These are the activations of a small neural network, seen along a few directions. Each row is one input.
Each table varies a few parts of the input and shows all the possible inputs, shuffled.
Descriptions start from the smaller parts, as in this example, which fits no table here: line(6) and (point or ring(11) or (values(3) and ring(8))).
Shared parts are said once, and a part with two or three values counts as separate values.
In the rows, 128 means zero.

Other details of the inputs vary at random and push rows far along two fixed directions, the same in every table; ignore that.

A family of inputs:
x1: [128 126 125 125 131 126 132 128 126 130 131 132]
x2: [129 125 125 125 129 128 130 129 126 130 131 130]
x3: [129 125 126 123 128 126 129 131 125 131 131 131]
x4: [129 127 126 129 128 125 128 132 124 128 128 131]
x5: [130 127 125 125 127 126 127 135 125 127 128 132]
x6: [128 131 125 128 130 128 130 124 125 127 128 130]
x7: [132 130 126 126 130 125 127 132 124 128 128 130]
x8: [129 133 125 125 130 128 127 127 126 127 131 131]
x9: [130 130 123 126 128 131 127 128 128 126 130 131]
x10: [ 80  58 169 238 126 161 129 109 149  59 127 166]
x11: [131 132 123 126 128 130 126 129 127 125 129 132]
x12: [130 131 123 129 129 128 128 125 126 127 130 130]
x13: [131 133 123 127 129 127 127 127 125 128 129 131]
x14: [131 125 125 126 127 126 128 130 124 132 129 130]
x15: [131 128 125 125 129 128 126 134 125 126 128 132]
x16: [131 131 126 129 130 127 127 130 125 126 128 132]
x17: [130 132 127 128 130 128 128 126 124 127 128 132]
x18: [128 125 125 126 129 127 132 127 124 130 128 131]
x19: [131 131 126 127 128 130 125 130 127 125 129 133]
x20: [131 125 123 127 129 127 130 129 125 130 129 131]
x21: [129 131 128 126 131 127 127 131 126 125 130 132]
x22: [130 130 128 124 130 126 128 133 125 128 130 130]
x23: [134 135 165 134  91 138 128 119 149 146 124  62]
x24: [128 127 127 125 129 125 128 133 125 129 130 131]
x25: [129 126 126 123 128 125 129 133 125 130 130 130]
x26: [127 128 128 126 130 124 131 131 125 130 129 131]
x27: [132 133 125 128 130 128 126 128 125 127 129 133]
x28: [128 129 123 125 130 129 129 126 126 128 132 129]
x29: [130 129 121 127 129 128 128 126 125 128 130 129]
x30: [128 129 123 126 130 128 130 124 123 128 129 130]
x31: [123 128 119 120 138 124 119 130 139 129 118 133]
x32: [127 131 124 126 131 128 131 125 126 129 132 130]
x33: [120 129 125 122 139 123 122 125 140 131 118 129]
x34: [127 125 126 126 130 125 131 129 125 131 130 133]
x35: [128 131 125 127 130 129 129 126 128 126 131 130]
x36: [130 132 127 126 131 129 127 129 126 126 131 132]
x37: [129 134 128 127 131 127 129 127 126 128 131 132]
x38: [130 131 128 125 132 125 130 131 125 129 129 131]
x39: [130 124 123 124 126 128 128 133 125 130 129 132]
x40: [128 124 126 126 128 126 130 128 123 131 127 131]
x41: [130 130 127 126 130 125 129 130 122 128 126 131]
x42: [128 127 127 125 130 124 131 131 125 131 129 131]
x43: [129 126 122 126 127 131 129 130 127 129 130 130]
x44: [130 134 125 126 130 127 129 125 123 128 128 131]
x45: [128 127 123 125 130 130 130 128 126 130 132 130]
x46: [129 128 122 126 127 131 128 128 127 126 130 130]
x47: [120 126 125 124 139 124 120 127 140 128 119 131]
x48: [130 132 127 126 131 126 129 128 123 127 127 131]
x49: [133 136 170 136  91 139 125 124 151 138 123  67]
x50: [128 127 128 127 129 124 130 130 123 128 126 131]
x51: [123 135 179 136  92 136 120 113 167 146 109  50]
x52: [131 126 125 126 128 124 128 132 124 130 128 130]
x53: [129 133 129 127 132 126 130 129 126 127 130 132]
x54: [130 125 124 124 126 127 127 134 125 129 128 131]
x55: [128 133 125 126 131 128 131 125 127 128 131 131]
x56: [127 128 124 126 131 128 132 127 126 131 131 131]
x57: [131 125 122 124 127 129 129 131 126 129 129 131]
x58: [123 129 119 121 139 122 120 127 137 131 117 132]
x59: [129 135 125 125 131 127 130 126 126 128 131 132]
x60: [129 126 126 124 129 124 130 130 122 130 126 131]
Each input here is: ring(5) and (point or ring(11)).
Q: The inputs of x6 and x55 match in every part but the ring(5) part. If x17 is changed in the same way as x6 into x55, which row does it become?
A: x37
Q: The inputs of x39 and x14 match in every part but the ring(5) part. If x5 is changed in the same way as x39 into x14, which row does it become?
A: x4
Q: Which other rows agree with x47 in the ring(5) part? List them by row number.
A: x2, x3, x8, x21, x22, x24, x25, x28, x35, x36, x45
Q: Start at x33 and move only the ring(5) part, one step at a time. The first step leads to x51. Which rows follow, in order?
A: x58, x31, x47

A family of inputs:
x61: [155 154 182 119  71 120 118 133 148 172 113  36]
x62: [137 136 105 109 138 140 117 134 128 122 127 146]
x63: [129 148 114 105 140 109 120 137 126 117 123 149]
x64: [134 152 109 103 144 134 134 121 110 131 128 154]
x65: [139 136 120 105 145 115 146 134 103 143 144 147]
x66: [150 144 178 111  79 133 130 138 158 171 136  26]
x67: [122 111 156 148 111 147 141 118 123 116 126 130]
x68: [143 163 166 108  74 133 125 125 170 157 123  27]
x69: [141 146 114 122 144 112 112 132 124 128 119 154]
x70: [136 125  96 109 136 123 135 132  99 134 138 132]
x71: [140 145 117 115 128 130 123 128 131 133 124  97]
x72: [120 126 100  87 153 125 121 129 129 149 108 151]
x73: [111 112 146 173 119 148 125 107 139 101 131 107]
x74: [139 124  96 114 139 123 129 147 106 130 129 133]
x75: [146 124 100 122 129 119 125 143 117 139 129 148]
x76: [133 152 102 111 151 121 138 119 102 127 128 140]
x77: [136 133 125 107 146 108 125 153 114 134 135 147]
x78: [137 146 117 103 123 141 123 119 128 136 133 120]
x79: [155 157 157  85  86 125 136 131 138 185 148  37]
x80: [135 148 123 108 154 113 118 139 127 127 133 146]
x81: [132 145 110 114 152 116 117 135 115 119 119 139]
x82: [139 135 107 106 141 117 145 128  92 134 129 137]
x83: [111 114 151 190 126 142 131 103 136 101 126 149]
x84: [107  98 152 186 138 148 123 124 156  89 138 144]
x85: [138 141  96 123 139 124 124 118 121 137 137 149]
x86: [101 102 150 184 134 149 127 114 147  96 148 143]
x87: [107  92 155 184 127 135 122 136 125  88 118 137]
x88: [117 101 142 191 124 145 116 116 153  95 126 144]
x89: [103  96 160 175 116 129 125 138 138  89 121 148]
x90: [122  97 152 177 100 141 129 113 136 119 135 120]
x91: [139 121 109 109 128 137 125 146 117 131 127 145]
x92: [103 113 162 183 138 145 136 112 138  97 140 147]
x93: [ 86  73 141 186 147 137 125 109 147  95 105 140]
x94: [116 120 166 157 117 149 111 123 150 100 115 124]
x95: [132 139 181 130  75 132 145 118 143 148 126  54]
x96: [138 138 141 105 114 130 119 148 121 141 117 115]
x97: [108 130 150 158 117 138 139 113 139 109 129 126]
x98: [134 126 102 108 128 118 133 149 121 130 132 143]
x99: [113 127  92  86 147 101 130 129 133 144 114 149]
x100: [146 136 111 116 133 114 142 125 100 146 130 151]
x101: [125 122  94 110 156 108 123 119 129 155 109 152]
x102: [124 143  98 109 135 124 131 126 125 128 140 144]
x103: [129 126 102 107 124 120 138 136 114 135 142 143]
x104: [136 121 109 107 125 137 131 131 109 133 137 144]
x105: [117 122 105  97 167 109 129 131 134 149 126 149]
Q: What do these inputs look like to the network?
A: values(5) and (point or (values(2) and line(4)))
Q: The inputs of x85 and x78 match in every part but the values(5) part. If x69 is changed in the same way as x85 into x78, which row does it become?
A: x94
Q: The inputs of x71 and x68 match in every part but the values(5) part. If x93 is changed in the same way as x71 into x68, which row does it become?
A: x99
Q: Which other rows does x103 become when the values(2) part takes its other values? List them by row number.
A: x102
Q: Which other rows does x97 become when the values(5) part takes its other values? List them by row number.
A: x64, x76, x83, x92
Q: Which other rows does x71 become when the values(2) part takes its other values? List them by row number.
A: x74
Q: Which other rows agree with x86 in the values(5) part? List them by row number.
A: x65, x66, x77, x79, x80, x84, x92, x105

A family of inputs:
x106: [143 160 173 119  85 132 135 110 147 165 128  41]
x107: [120 108 116 137 127 132 128 130 125 124 130 139]
x108: [123 111 135 141 135 123 133 130 121 124 125 138]
x109: [123 124 137 150 139 131 135 118 123 114 132 141]
x110: [132 113 113 123 127 132 125 136 125 127 127 142]
x111: [112 138 121 130 150 125 110 111 153 123 111 136]
x112: [141 141 159 109  85 126 136 122 147 172 126  50]
x113: [122 127 120 141 127 142 131 119 125 119 133 133]
x114: [126 120 128 131 130 122 126 146 126 121 127 141]
x115: [129 116 127 130 128 129 120 143 127 121 128 143]
x116: [185 200  28   4 163  95 130 149  77 182 135 156]
x117: [125 106 124 144 130 136 122 141 130 115 128 141]
x118: [127 137 134 139 131 128 128 129 122 114 128 143]
x119: [120 127 143 146 132 132 132 122 124 112 129 142]
x120: [131 132 131 138 130 134 121 130 129 111 136 140]
x121: [122 116 136 129 131 120 129 134 119 125 125 138]
x122: [128 129 126 140 130 140 122 129 129 113 138 137]
x123: [106 113 124 130 150 122 114 125 157 123 104 135]
x124: [121 109 117 127 131 128 134 127 123 127 133 135]
x125: [121 112 130 137 130 122 133 127 123 131 128 138]
x126: [124 127 123 139 135 132 139 115 124 123 137 139]
x127: [125 113 135 144 127 119 125 136 124 113 121 140]
x128: [126 135 133 141 132 132 128 134 127 109 130 142]
x129: [142 159 159 104  85 139 136 110 145 162 133  41]
Q: What do these inputs look like to the network?
A: values(2) and (point or ring(11))
Q: The inputs of x129 and x124 match in every part but the values(2) part. If x111 is changed in the same way as x129 into x124, which row does it become?
A: x123
Q: Which other rows does x125 become when the ring(11) part takes its other values? List them by row number.
A: x107, x108, x110, x112, x114, x115, x117, x121, x124, x127

A family of inputs:
x130: [158 143 114  86  99 112 141 137 102 173 126  91]
x131: [120 119  94 143 179 109 131 133  93  98 126 214]
x132: [128 130 170 168  95 144 124 108 142 118 109  77]
x133: [129 126  88 138 162 123 118 132  98  96 120 195]
x134: [136 144 122 120 145 110 123 137 109 125 125 150]
x135: [110 103  98 133 165 123 146 126  97 113 144 201]
x136: [158 151 112  76 103 126 129 146 125 165 143  89]
x137: [125  85  85 149 156 120 133 145  85 100 129 211]
x138: [ 98  51 203 245  84 169 119 127 157  65 124 120]
x139: [132 145 115 120 144 109 138 123 106 133 128 148]
x140: [ 86  79 198 244  96 181 113 102 180  52 125 120]
x141: [ 83  42 195 247  86 174 139 100 156  79 135 118]
x142: [129 146 116 117 145 124 126 132 131 122 142 148]
x143: [143 161 148 110 112 121 140 112 132 163 130  78]
x144: [155 173 110  86 118 124 136 110 118 168 123  88]
x145: [131 126 118 115 139 119 148 128 106 139 136 148]
x146: [120 110 109 136 159 124 128 153 108  97 138 202]
x147: [154 133 144 109  87 122 125 144 117 157 125  76]
x148: [147 155 132  85 113 107 146 134 107 167 127  94]
x149: [154 179 111  79 116 131 121 125 135 155 132  87]
x150: [140 114 100 116 128 124 144 130 102 142 135 147]
x151: [138 158 150 113 113 130 131 118 151 149 140  76]
x152: [159 178 118  85 115 129 115 134 129 152 122  91]
x153: [117  86  82 146 158 135 136 139 108  96 151 207]
x154: [126 126 117 113 143 126 140 134 122 127 146 147]
x155: [122 136 181 155  99 143 119 123 165 117 132  84]
x156: [141 117 113 122 121 131 123 154 115 126 135 148]
x157: [118 118 181 152  94 146 132 128 159 119 139  84]
x158: [111 120  84 137 182 122 136 121 108 103 149 209]
x159: [128 106 169 155  79 151 122 136 152 122 135  84]
x160: [132 126 124 118 138 111 138 141 100 129 126 148]
x161: [143 154 127  80 119 120 144 129 121 169 144  88]
x162: [ 97  85  60 104 185 101 104 147 144 132  90 191]
x163: [110 118  87 138 180 121 139 117 100 108 144 213]
x164: [136 147  99 119 138 122 133 115 104 129 120 143]
x165: [121 117 103 149 175 119 119 144 106  88 130 213]
x166: [154 177 108  77 120 130 127 118 133 161 135  83]
x167: [123 154 119  43 144  89 110 141 169 195  85  73]
x168: [ 99 126 157 132 121 133  89  94 209 139  71  61]
x169: [119 128  72 128 170 134 132 113 107 108 141 191]
x170: [137 150 118 115 146 119 120 143 123 124 132 152]
x171: [145 146 161 109 104 124 126 145 129 146 126  82]
x172: [ 94 126 178 132 129 117  97 104 210 146  80  66]
x173: [145 133 131 102  96 134 139 126 130 166 142  71]
x174: [ 81  63 213 237  96 168 126 120 172  59 135 126]
x175: [161 175 121  88 117 125 114 133 123 151 116  89]
x176: [128 143  99 118 140 134 134 106 113 134 133 139]
x177: [123 115 191 158  92 133 129 132 138 121 123  84]
Q: What do these inputs look like to the network?
A: line(4) and (point or ring(11))
Q: The inputs of x132 and x137 match in every part but the line(4) part. If x166 is changed in the same way as x132 into x137, which row does it become?
A: x153
Q: Which other rows does x144 become when the line(4) part takes its other values? List them by row number.
A: x143, x145, x150
Q: Start at x135 and move only the ring(11) part, one step at a time. The first step leads to x161. Which rows follow, in order?
A: x154, x157, x174, x146, x171, x177, x160, x148, x145
